These are the activations of a small network on made-up records, seen along a few directions, one row for each record.
Each row is followed by the record's values for the fields H, M, D, W, P, N, S.
Not every record has every field; a missing one is left out.
Other fields move the rows too, some of them a lot.
Random noise pushes rows far along 7 fixed directions. That doesn't count. These rows show it; they differ only by the noise:
[-225 -203 -161 -272  121  -76  109  -11  233  -93  -45  -91  282 -119
  -49  -65  145  -22  103   77   52  208   25 -259]
[-232 -283  -81  -48  412   69  -68 -278   21   69 -351  153  -66 -302
  -44   80  175 -390  248   34  -54   -1  303 -151]
[   9 -108  -28   28  218   31   36  131  -64    5   99 -308  275  -60
  403   24  178 -136  -12    2 -329  284   55 -137]
[  73   28 -228  109   -3  288   87  167  -83 -147 -289   84  -90 -118
   41  161 -109  152  -46    9  184 -291  -83 -201]
[-374 -259 -171 -437  184 -252  113 -407  333 -258 -221  297  158  -22
 -340  -66  105 -109  207  122  385  151  -46   -1]
[-265  -28    3 -260 -135    2   82  -35  374 -119   75  -72  173    3
 -201 -146   18   55  119 -132   90  259  -15 -184]
[ -96 -100  -36    5  295 -168  -65 -241  -78   15  -68  110   -9   55
  173  172   44 -157  139   74   38  -71    9  147]
[-165 -210   39  -88  368 -283  -75 -149   -3   66  204 -211  315   53
  399   49  221 -280  132   56 -328  344   64   64]
[  21   20  120  -87  252 -179  142 -452  -37 -167 -101  199  -37  206
   23  -11  132 -223   57   19  218  231  -21  415]

[-331 -149    4 -128  -15 -167 -406  -19  390 -166  248   81  198  162
  -57  134 -164  -12  144 -139  -70  114 -213 -107] => H=h3 M=m1 D=d4 P=p3 N=n1
[-186 -173 -122 -141  -74 -265 -230   46  183  -31  193  114  252   60
  -67  122 -256  221  155   73  185 -369 -213 -118] => H=h2 M=m2 D=d1 P=p1 S=s2
[  16   14  160 -326  -23 -296  334 -264  175  -30   98  -95   27  156
 -251 -312  207    6   14   86  123  491  127  230] => H=h4 M=m1 D=d2 W=w2 P=p3 N=n1
[  75  -31   16  111  -36  355    6   94  -59 -196 -171   45 -172  -46
  -52   87  -36  -37 -112 -133 -114   36  -62    6] => H=h4 M=m2 D=d2 W=w2 P=p3 N=n1
[ 507  -52  331  159  560 -344  -75 -388 -518  192  196  -91   54  249
  596   81  180 -350 -116  171 -107  212   69  680] => H=h4 M=m1 D=d4 P=p1 S=s2
[-154  -74   27  128 -132  484 -211   60   26 -271 -152  114  -67 -205
  -68   13  -76 -178  -71 -317 -189   68   12  -94] => H=h4 M=m2 D=d4 P=p2
[-219   34  -75   -8 -264 -144  -64  295  132  165  313 -336   88  -14
  224 -165  -82  142   26 -119 -307   36   89 -204] => H=h3 M=m1 D=d4 P=p2
[-158  -94   29 -261 -241  148  -22   52  285 -150   -7   49  210 -116
 -266 -262  -81  152   16  -58   93   82  -29 -251] => H=h2 M=m2 D=d2 W=w1 P=p3 N=n1
[ -10 -176  135   25   85  271 -264  120   40  -62   47  -60   84 -145
   75   31  -63 -188  -30 -148 -421  129   91 -210] => H=h2 M=m2 D=d2 W=w2 P=p3 N=n1
[ -67 -206 -193 -100  253  -84   63   15   50   15 -157 -153  322 -182
  -81   33  292    3   42  263  -31   92  159 -239] => H=h3 M=m1 D=d4 P=p3 N=n2
[ 419   -7 -144  402  253  298 -257  134 -562 -350 -339  203  -65   30
  559  354 -191  -66 -295    5 -177 -349 -332  394] => H=h3 M=m2 D=d1 P=p3 N=n2
[ -46   35  -54  170  -34   49 -133   87  -31  100    1  148 -370   17
  -63  246 -317  172  -36 -120  -24 -493  -90  -52] => H=h2 M=m2 D=d2 W=w2 P=p1 S=s2
[-482 -311 -268 -312  -13 -364 -249  -76  434 -140  154  209  251  -35
 -256  110 -215  228  208   61  187 -168 -260 -199] => H=h2 M=m1 D=d4 P=p1 S=s2
[   4  173  105 -165 -109 -145  214 -208   -1   15  -22   37 -234  119
  -51 -163  -18   -3   50   25   53  101    4  185] => H=h2 M=m1 D=d2 W=w2 P=p3 N=n1
[ 166  142  113   98   17  -21  171   65 -190  267  -48  -87 -155 -144
  -11  -92   73  106  -50  108  284 -194  305   -6] => H=h2 M=m2 D=d4 P=p2
[ -97  165 -132 -121 -276 -135 -190  194  255  174   55    6 -246   47
 -229    6 -320  391  -35   11  450 -495 -175 -220] => H=h3 M=m1 D=d4 P=p2
[  82  283  344  -54 -100 -628 -135 -209  -67  569  505 -123  -97  395
  204 -186 -224  394   90   33  367 -177   55  544] => H=h3 M=m1 D=d4 P=p1 S=s2
[  32 -122 -288  -90  214 -105  343 -111 -132 -171 -343   78   85 -133
   13  103  211  101  -79  346  220   -6  -30    1] => H=h4 M=m1 D=d4 P=p3 N=n2
[-245 -134 -374  -55   85  107  129  136    8 -123 -286    5  -42 -260
   88   12  -15  -46  -52   82  -57 -175   79 -314] => H=h3 M=m2 D=d4 P=p2
[-525 -125 -222  -37 -327 -272 -264  283  215   92  353 -178  257   89
  299   35 -264  211  129  -68 -354 -238 -146 -120] => H=h3 M=m2 D=d2 W=w1 P=p2
[ 174  313  418  198 -196 -161 -211 -130   -5  377  549 -100  -75  354
   77    4  -68  150   82 -176  -38   38   -3  313] => H=h2 M=m1 D=d2 W=w1 P=p1 S=s1
[  85  291  208   49   -7 -254  -45   49   71  258  321 -110  -31  342
  -71  267  -42  191   96   59  224 -154  -48  137] => H=h3 M=m2 D=d4 P=p3 N=n1
[-120  454   65   54 -531 -177  -48  105   27  -99  402   19 -184  423
  -11  135 -289  359  -16 -194   13 -225 -349  197] => H=h2 M=m1 D=d3 P=p2
[  63 -253  -89  136  287  116 -395  145  -60  140  -17 -127   48 -236
  319  205  -72 -218  -78 -101 -432  -75  105 -193] => H=h3 M=m1 D=d1 P=p1 S=s1
[ -97   53  114  -79 -130   36  -20 -148   44   38 -124  101 -165  -14
 -301  -36  -63   99  104  -15  221 -230  140  -83] => H=h2 M=m2 D=d3 P=p3 N=n2
[  73   66  261   74 -162  350 -217 -140  -42 -343 -114  163  -44   39
   47 -215 -196 -263 -106 -456  -94  386  -88  261] => H=h3 M=m1 D=d4 P=p1 S=s2
[  95    4   64  -77   63 -280 -131   15  124  135  314 -251  201  149
   78   42   79   64  -52   66  -53  151 -107   41] => H=h3 M=m1 D=d1 P=p3 N=n2
[ 300  153   65  -54  215 -228  639 -234 -167  200  -79 -228   38  205
   12  -88  575  -61   10  381  291  300  256  231] => H=h3 M=m2 D=d2 W=w1 P=p3 N=n1
[-125  149   56 -235 -467  -38  -66  144  293  -20  198  -98 -112  107
 -190 -287 -335  245  -12 -261  -45  -42 -174 -136] => H=h2 M=m1 D=d2 W=w2 P=p1 S=s1
[ 102  171  147  112 -213  152  158  -12  -78  115  -28  -43 -240 -100
  -97 -188    3   26  -76 -135  160  126  229   79] => H=h1 M=m1 D=d4 P=p2
[  38 -112 -142  124  337    8 -208 -395 -303  -64 -412  515 -341 -151
 -128  227  -89 -232   57  195  263 -413   38  240] => H=h2 M=m1 D=d4 P=p2
[  46   61  251  323 -181  692   61   10   -5  146 -413   62 -331 -408
 -292 -228  100 -338  225 -354 -206  208  637 -197] => H=h3 M=m1 D=d2 W=w1 P=p3 N=n1
[ -89 -117  -86 -253   -3   31   29  -61  274 -146 -143  141  110  -57
 -404  -37   58   -7   65   52  315  112   59 -278] => H=h3 M=m1 D=d3 P=p3 N=n1

Here are new rows. What are their fields?
[ -39 -156 -146  -76  114 -354  -83  143  -57  156  179 -230  287   72
  326   51   13  -23 -121  199 -137   -2  -60   36] => H=h3 M=m2 D=d2 W=w1 P=p2
[ 163  -65   12   64  391  185  213 -163 -220   74 -331  -39 -220 -244
   70   -8  255 -384    7   45  -84   95  243  -61] => H=h2 M=m2 D=d4 P=p1 S=s2
[ 115   40    3   21   -6  279  242  -34 -117 -181 -333  173  -82 -123
 -164  -63   15 -110  -34  -44  240  -12   16   -7] => H=h2 M=m2 D=d4 P=p1 S=s2
[ 129 -139 -222 -293  -39  -45  345   79  -21 -455 -263  151  427  -64
 -174 -157  180  245  -84  310  559  233 -165  -76] => H=h2 M=m1 D=d4 P=p3 N=n1
[-232  -59  263  -77 -128 -150 -328 -169  281  165  203  112  -12   67
 -185  -37 -201  -61  349 -180  108  -88  143  125] => H=h3 M=m2 D=d1 P=p3 N=n1
[  24  296  425  213 -220  -78 -165 -203  -22  221  249   67 -445  292
   27   23 -258   57  105 -240  -99 -173  115  290] => H=h2 M=m1 D=d2 W=w2 P=p3 N=n1
[-144  -53  165  -37   13    9  -35 -291  180  -43  -90  308  -25   -5
 -494   28   35    7  293   60  377 -113  255  -32] => H=h2 M=m2 D=d4 P=p3 N=n1
[-152 -175  144   32  124   80 -138 -198 -113 -154   -1   94  -46  -31
  149  -54   97 -465  102 -190 -523  440   76  155] => H=h2 M=m1 D=d2 W=w2 P=p3 N=n1
[  63   29   50 -281  -80  -36  136 -133  152 -264  -76   14  -78  135
 -115 -253  -46 -106 -248  -78   51  291 -120  207] => H=h3 M=m2 D=d2 W=w2 P=p2
[   9 -305 -172  109  316  115 -140   36 -313 -156 -181  -53   65 -191
  601  -23   59 -355 -121  -27 -649  286   57  134] => H=h3 M=m1 D=d2 W=w2 P=p3 N=n1
[  20 -121  226 -122  299 -169  163 -423  -32  274 -239   -3  -23 -138
 -100 -371  303 -472   82    6    9  487  441  247] => H=h3 M=m1 D=d2 W=w1 P=p1 S=s2
[-272 -307 -121 -228  213   46 -177  -69  187    8 -203  -41  -71 -369
  -42 -215  145 -450   -3  -75 -431  327  176 -246] => H=h3 M=m1 D=d2 W=w2 P=p2
[ -19  238   23  -53 -119  -19   43  -41  106 -255  286  -53   32  379
   50  -35 -129  140 -147 -189   -6  244 -364  264] => H=h3 M=m2 D=d4 P=p1 S=s2
[ 232   49 -193 -196 -330   95  220  348  -27 -345   12 -115  390   33
   68 -244 -135  388 -371   58  278  125 -180   26] => H=h3 M=m2 D=d4 P=p2
[-220  -92   20 -102  -51 -211   58  -95   49 -117   57  140  231  -29
 -110  -66   -1   66  102  145  238    4   67   39] => H=h2 M=m2 D=d4 P=p2
[ 200 -206  -91  -61   95  381   35  242  -44 -270 -222 -132  419 -285
  204 -269  152 -188 -195 -105 -241  445   28  -52] => H=h3 M=m2 D=d1 P=p1 S=s2
